A small network was shown many inputs. Here are its activations along a few directions, one row for each input.
In each table, some parts of the input vary, and every possible input appears once, in random order.
Descriptions start from the smaller parts, as in this example, which fits no table here: one of 5 places around a ring, together with either a single point or one of 9 places around a ring or (one of 3 separate values, together with one of 6 places along a line).
Shared parts are said once, and a part with two or three values counts as separate values.

Other details of the inputs shift rows strongly along two fixed directions, in all tables alike. That doesn't count.

A family of inputs:
r1: [-20  32  16 -28  16 -18  15   5 -26   2   6   9]
r2: [-11   4  10 -20   1  -3  -5   2  -5 -27   6 -31]
r3: [  2   3  -5   9   0  -2  10  13  -8  30 -16  34]
r4: [ 19 -10 -12  15 -13  19 -12  -9   7   3  -1  -3]
r5: [-23  31  17 -34   5 -28  14   6 -31   6   0  13]
r6: [-22  15   5   3  -7 -16  10  12 -13  35 -22  50]
r7: [-16   3  14  11   1 -14   9  24  -6  22 -25  30]
r8: [  6   4   1 -22  15   3   1  -9  -2 -20  21 -25]
r9: [-28  31  19 -31  10 -30  17   4 -23   3   3  14]
r10: [  4 -18  -6  19  -4   8  -9   8  11   2  -7 -10]
r11: [  7 -12 -13  18 -12  17 -13  -8  13   4  -1   9]
r12: [ 13 -13 -15  12  -5  21  -7  -5   7   5   2   1]
r13: [  4  -1   2 -23   8  -4   0 -14   6 -25  21 -28]
r14: [ 23 -11 -11  13  -2  14  -5  -6  12   1   2  -5]
r15: [  4 -13   0  23 -10  11  -9   3  14  -4 -14  -4]
r16: [ -6   4   7 -12   7  -2  -5  -4  -4 -28  10 -38]
r17: [  9 -18 -13  11  -7   9  -5  -6  15   4  -1   5]
r18: [  9  10   3 -19   5   2  -2 -13  -7 -22  19 -30]
r19: [ -9  -2   8 -20   2  -2  -2   4  -4 -26  11 -33]
r20: [ -8   9   6   9  -1 -12  11   3   2  21 -12  31]
r21: [  0  -9  -6  21 -10  10 -10   6   8   2 -13  -5]
r22: [ 11 -10  -8  22  -4  11  -6  -8  20   2   1   8]
r23: [  6 -15   3  25  -5   7  -6   3  15  -3 -14  -2]
r24: [  4 -12 -13  12  -8  13  -6  -3   9   5   1  10]
r25: [-16  12   5 -29  15 -14   9   3 -14  -8  15   0]
r26: [ -7   9  -2  10  -4   3   3   8  -9  27 -15  34]
r27: [  5   6   3  13  -5  -9   9   1   2  19 -12  24]
r28: [  7   2  -3 -25   5   4  -2 -10 -11 -22  22 -32]
r29: [  6 -16  -2  23  -2   6  -8   6  12   2 -10  -7]
r30: [24 -7 -7 20 -4 14 -4 -9 13  1  0 -4]
r31: [19 -8 -8 21  0 18 -5 -9 16  2  1  0]
r32: [ -6  -5  11 -21   7  -6  -3   5  -3 -28  14 -35]
r33: [-11  14   7 -33   4 -17   9  -1 -22  -6  10  -7]
r34: [-13  11   0   3   7  -8  15  19 -14  36 -17  47]
r35: [ -8  16   7   6  -6 -15  10   8 -10  27 -18  36]
r36: [ -2  -3  -2 -27   1  -1  -3 -14  -2 -25  22 -28]
r37: [  1   1   1 -21  12  -1  -1 -10   3 -24  23 -21]
r38: [  7 -14  -1  28  -2   6  -8   1  13  -2 -11  -8]
r39: [-33  22  15 -23  11 -26  14  22 -27   4  -5   4]
r40: [ 21 -13  -9  12  -7   7  -5  -8  16   2  -2  -3]
r41: [ 19 -18 -13   9  -8   9  -6  -8  12   1   1  -5]
r42: [ 10  -9  -9  21  -9  15 -11  -9  17   2   1   7]
Each input here is: one of 6 places around a ring, together with either one of 2 separate values or one of 5 places around a ring.
- Changing only the place on the ring of 6 turns r35 into r27. The same change can be made to r16. Which row results? => r38
- Changing only the place on the ring of 6 turns r9 into r17. The same change can be made to r1. Which row results? => r34
- A walk changes only the place on the ring of 6. It starts at r37 and steps to r22. List the rest of the walk in order. => r42, r11, r24, r25

A family of inputs:
r43: [-18  10  -2 -32   3 -17   9  -3 -17   0  14   6]
r44: [-25  12   2 -26   7 -19  17  22 -28  25  -6  33]
r45: [ 25 -19 -15  10 -17  33 -26 -20  17 -26  15 -40]
r46: [-12  27  24 -36  18 -23  17  -2  -9 -23  15 -15]
r47: [ 7  6  5  3 14 -3  3 -5  0 -3  7 -2]
r48: [-14   6  -5 -27   6  -4   3  -8  -8 -12  21  -4]
r49: [-22 -16   5  53 -13   2  -5  34  13  29 -48  33]
r50: [ 23   0  -5   0  12  11  -4 -19  12 -26  22 -42]
r51: [-21  27  13 -27  -2 -21  10  11 -32   9  -3  11]
r52: [ 24 -18  -3  30  -4  18 -10 -14  28  -4   0   3]
r53: [ 11 -16 -22  52 -32  17 -11   1  17  49 -36  56]
r54: [ -6  22  19 -28  22 -22  14  -5 -18 -12  17 -14]
r55: [ 22 -19 -20   8 -16  30 -26 -31  23 -26  19 -34]
r56: [ 9  4 10 -3  1 -8  7 -5 10 -7  0 -5]
r57: [  2 -16 -17   6  -2  18  -5   7   6  10   2  11]
r58: [ 13  -3   7  -2   4  -4  -1 -13  10 -13   9  -9]
r59: [-34  26  10 -12   8 -16  21  36 -38  39 -26  54]
r60: [ 15   8   3 -10  13  -6   5 -13  -1 -19  16 -33]
r61: [  2  -5  -4 -15  -2   7  -4   7 -13  -4   2 -13]
r62: [ -1 -36  -5  57 -21   9 -16  22  26  14 -40   6]
- Describe the family of inputs behind these rows. => one of 2 separate values, together with either a single point or one of 4 places along a line or one of 5 places around a ring
- Changing only the choice among 2 separate values turns r54 into r47. The same change can be made to r56. Which row results? => r46
- Which other rows does r44 become when the choice among 2 separate values takes its other values? List them by row number. => r57
- Which other rows does r59 become when the place on the ring of 5 takes its other values? List them by row number. => r45, r48, r55, r57
